These are the activations of a small neural network, seen along a few directions. Each row is one input.
In each table, some parts of the input vary, and every possible input appears once, in random order.
Descriptions start from the smaller parts, as in this example, which fits no table here: line(6) and (point or ring(11) or (values(3) and ring(8))).
Shared parts are said once, and a part with two or three values counts as separate values.

Other details of the inputs shift rows strongly along two fixed directions, in all tables alike. That doesn't count.
These rows show it; all are for the same input, with only those details redrawn:
[ 20  71  33 -45  27  20  41  37 -47  38 -27 -10]
[ 21 -33  13   1  36   4  16 -15  28 -22   9  -7]
[ 30 -70  27 -32  97  -5  34 -53  34 -32 -13 -24]
[18 -3  1 11  5  4  5  6 17 -2  4 -7]
[ 19 -18 -11  24  -4   2  -4   0  34 -17  14  -8]
[ 18  -9 -36  54 -64  -4 -30  17  47 -18  22   1]
[ 22  -7  20 -13  40   4  26  -5   6  -6  -7 -14]
[ 15  18 -25  49 -62   6 -21  35  24   0  22   3]

A family of inputs:
r1: [ -8 105  41 -31 -56  24  27  62 -48  57  -8 -12]
r2: [  1 104   2 -17 -33 -16   4  20 -80  55   4   2]
r3: [ -16   -3  -43   51  -82  -23 -100   12   -9  -13   29   11]
r4: [ -8 -57 -64  20  12 -10   1 -45  34 -25   8  31]
r5: [ -6   3  56 -52  54 -10  40 -43 -27  25 -16 -30]
r6: [-17 -34 -14 -21  58   7  48 -16  27 -11 -25  12]
r7: [-20 -33  39 -10   3  -2 -25  15   1 -19 -20 -10]
r8: [-23  -8  71 -54  64  -6  -2 -19 -46   5 -38 -13]
r9: [-39  89 -50  11 -81  -2  -6  22 -43  40  14  39]
r10: [-44  15   4 -28   4  16  45  13   8  26 -19   7]
r11: [-54 -34 -39  40 -50  -6 -15 -31  54  -3  28  18]
r12: [ 34 -44 -14   0  40 -17  -2 -45   3 -18  23   5]
r13: [ 24   9  39 -44  66  10  47  -8 -15   3 -25 -16]
r14: [ 14 -95 -47  58 -15 -15 -86 -30  30 -63  30  10]
r15: [ -1  32   0  29 -59  21 -44  71 -33   0 -10  11]
Q: Describe the family of inputs behind these rows.
A: values(3) and ring(5)
Q: Start at r7 and move only the ring(5) part, one step at a time. The first step leads to r15. Which rows follow, in order?
A: r14, r3, r8
Q: Change only the values(3) part in r6. List by row number the other rows that result.
A: r13, r15

A family of inputs:
r16: [ -6  61  12 -15 -28   7 -10  30 -56  35  -8   5]
r17: [ 21  57  26 -31  16   6  18  20 -47  23 -15 -12]
r18: [-30  27 -56  44 -83  -3  -7   8  30  21  32  29]
r19: [ 18 -72  20 -29  92  -7  14 -47  11 -37 -16 -10]
r20: [ 11   0  24 -11  23   7  12   4  -1   1 -11 -14]
r21: [-20  17  54 -64  64   1  34 -11 -47  19 -34 -11]
r22: [   5 -124  -43   67   -9  -39  -65  -71   76  -65   47    0]
r23: [-12  -7 -29  49 -75   0 -49  31  30 -16  19  14]
r24: [ -4  57 -14  -8 -20  15  47  24  -1  39   2   5]
r25: [-10 -12  21 -16  27  -2   3 -13 -17   2 -12  -6]
r26: [-14  37 -40  13 -34  12  21  17  10  18   8  23]
r27: [ 16  37   8   7 -33  10  -7  31 -14  14   4  -4]
r28: [ -2  -1  -6  37 -60   1 -27  26  31  -6  16  -4]
r29: [  9 -75  23 -27  94  -4  18 -44  16 -38 -21 -13]
r30: [ 18  -1   1 -14  28  -3  -3  -5 -23 -10 -10  -2]
Q: The inputs of r27 and r16 match in every part but one. If r28 is changed in the same way as r27 into r16, which row does it become?
A: r21
Q: Describe the family of inputs behind these rows.
A: values(3) and (point or line(4))
Q: Start at r23 and move only the line(4) part, one step at a time. The first step leads to r29. Which rows follow, in order?
A: r19, r30
Q: Change only the values(3) part in r25. List by row number the other rows that result.
A: r20, r29
